A small network was shown many inputs. Here are its activations along a few directions, one row for each input.
In each table, some parts of the input vary, and every possible input appears once, in random order.
A made-up example of a description, with smaller parts first: values(2) and (point or line(11) or (line(4) and ring(5))).
Shared parts are said once, and a part with two or three values counts as separate values.
(in the rows, 128 means zero)

Other details of the inputs shift rows strongly along two fixed directions, in all tables alike. That doesn't count.

A family of inputs:
row 1: [127 112 147 112 102 130 135 145 131 133 151  78 116 123]
row 2: [164 133 125 133 122 130 127 204  88  86 111 134 158 165]
row 3: [129 109 145 117 108 132 136 143 125 118 145  71 116 132]
row 4: [124 113 141 125 130 116 148 137 131 140 125 120 117 125]
row 5: [139 120 122 104 146 129 112 102 128 161 119 145 138 105]
row 6: [116 140 116 138 160 115 128 102 126 128 127 146 113 118]
row 7: [141 162  93 141 178 121 108 135  98 114  95 208 142 139]
row 8: [117 138 120 117 152 137  94  60 137 144 137 145 125 108]
row 9: [132 124 136 133 119 140 140 134 140 132 115 131 143 134]
row 10: [105 129 143 147 113 135 150 130 145 103 138  87 112 146]
row 11: [170 122 124 120 122 128 116 204  83  96 114 121 158 158]
row 12: [123 143 111 134 144 147 120  59 147 143 137 158 120 106]
row 13: [137 116 143 112  90 148 123 137 136 128 151  81 140 131]
row 14: [124 148 117 133 149 136 113  93 131 123 124 155 135 128]
row 15: [120 102 160 119 107 125 147 145 142 131 134  79 117 129]
row 16: [124 135 116 108 153 135  93  61 132 151 139 139 126 107]
row 17: [118 130 121 123 162 113 110 104 116 135 130 138 113 114]
row 18: [164 125 106 111 183  83 118 187  69 143  86 187 135 118]
row 19: [127 107 159 117  94 147 134 138 147 127 133  81 144 137]
row 20: [158 145  94 142 180  96 128 182  72 108  93 199 130 129]
row 21: [130 119 147 120  89 151 125 136 141 121 150  88 139 133]
row 22: [ 82 136 100 124 116  79 109  74 165 169 121 156 134 107]
row 23: [119 114 149 116 114 126 126 136 126 116 144  66 118 138]
row 24: [123 111 147 125 108 133 137 141 130 112 145  78 114 134]
row 25: [123 137 115 123 137 142 113  69 142 158 144 158 124 100]
row 26: [120 117 149 126  99 132 149 141 138 125 151  88 115 131]
row 27: [115 135 119 130 161 114 120  98 121 135 131 142 112 117]
row 28: [127 130 130 137 124 122 144 139 129 129 135 130 114 121]
row 29: [138 125 129 124 122 144 114 125 124 118 135 119 136 130]
row 30: [119 128 120 142 150 118 148 110 142 152 115 160 103 113]
row 31: [114 134 117 137 141 145 133  68 160 162 119 167 120 108]
row 32: [122 133 125 147 129 130 149 128 132 115 130 127 107 130]
row 33: [ 96 128 136 128  50 113 114 133 172 123 119  95 176 158]
row 34: [121 133 127 145 121 127 150 134 137 129 134 133 108 125]
row 35: [127 139 124 142 109 150 136 127 141 124 132 139 132 134]
row 36: [170 146 107 140 140 117 122 214  78  99  94 186 163 151]
row 37: [125 142 119 126 151 133 106  94 124 129 130 151 136 129]
row 38: [121 116 146 130 107 135 147 138 133 111 146  82 114 138]
row 39: [118 146 107 141 143 150 125  62 150 141 133 164 115 112]
row 40: [156 122 132 141 136 100 154 230  94 104  91 142 141 156]
row 41: [128 121 135 121 124 120 128 138 123 135 140 119 115 116]
row 42: [125 111 157 123  92 149 145 138 150 126 133  84 144 144]
Description of these inputs: values(2) and (point or (line(4) and line(5))).
- Changing only the values(2) part turns row 6 into row 14. The same change can be made to row 30. Which row results? => row 31
- Which other rows does row 9 become when the values(2) part takes its other values? List them by row number. => row 40
- Which other rows does row 17 become when the line(4) part takes its other values? List them by row number. => row 15, row 24, row 41

A family of inputs:
row 43: [102 109 161 114 102 173 137  43 170 139 196  39  83 102]
row 44: [152 122 104 120 175  68 122 192  70 139  99 177 120 116]
row 45: [150 140  97 139 148  92 132 187  98 138  83 208 148 130]
row 46: [101 146  99 116 162 114  84  33 142 165 137 168 120  93]
row 47: [126 132 148 156  95 149 159 175 137  76 125  90 133 172]
row 48: [146 131 146 142  84 169 146 172 132  88 137  96 147 163]
row 49: [145 108 157 109  80 145 124 178 127 115 134  75 158 149]
row 50: [ 67 121 146 141  69 138 154  51 210 150 159  76 105 116]
row 51: [ 97 139 108 134 182 102 126  50 140 165 132 170  85  87]
row 52: [120 122 149 120  87 128 117 161 131  90 134  62 156 167]
row 53: [147 106 157 106  84 146 122 172 127 114 130  71 163 152]
row 54: [114 152 100 131 177 135 105  38 129 145 148 169  97  93]
row 55: [154 141 105 145 164 105 141 183  95 129  84 207 141 133]
row 56: [164 129 104 104 175  93  87 173  65 126  99 173 155 129]
row 57: [136 139  96 135 168  67 121 185  82 124  93 186 128 131]
row 58: [113 121 116 117 188 104 128  59 127 181 138 159  78  72]
row 59: [117 144 100 117 146 140  92  28 159 179 124 188 144  95]
row 60: [ 76 129 145 127  71 164 118  19 211 143 162  71 136 125]
row 61: [114 145 101 120 141 140  95  34 159 180 128 189 139  93]
row 62: [100 154  94 130 144 128  91  29 160 164 126 189 137 101]
row 63: [150 147 102 142 191 102 124 174  71 102  98 183 119 139]
row 64: [ 70 123 154 147  84 151 163  47 207 141 161  74  98 119]
row 65: [175 130 110 128 186 121 129 182  71 126  97 187 126 123]
row 66: [157 115 154 124  99 164 143 180 114  97 146  79 135 148]
row 67: [140 122 154 146  91 160 164 180 137  92 127  90 136 164]
row 68: [141 100 165 127  99 133 167 197 125 114 129  74 124 144]
row 69: [136  99 157 122  83 120 158 197 130 124 129  75 130 140]
row 70: [140 104 163 125 117 138 155 184 109  96 143  54 107 148]
row 71: [134 106 158 106  89 128 120 174 119 107 144  55 143 149]
row 72: [157 163  91 153 162 125 114 164  85  93  99 205 149 147]
- Changing only one part turns row 67 into row 47. The same change can be made to row 61. Which row results? => row 62
- Describe the family of inputs behind these rows. => ring(5) and (values(2) or line(4))
- A walk changes only the line(4) part. It starts at row 54 and steps to row 63. List the rest of the walk in order. => row 51, row 57
- A walk changes only the ring(5) part. It starts at row 48 and steps to row 66. List the rest of the walk in order. => row 43, row 54, row 72
- Which other rows does row 60 become when the values(2) part takes its other values? List them by row number. => row 62
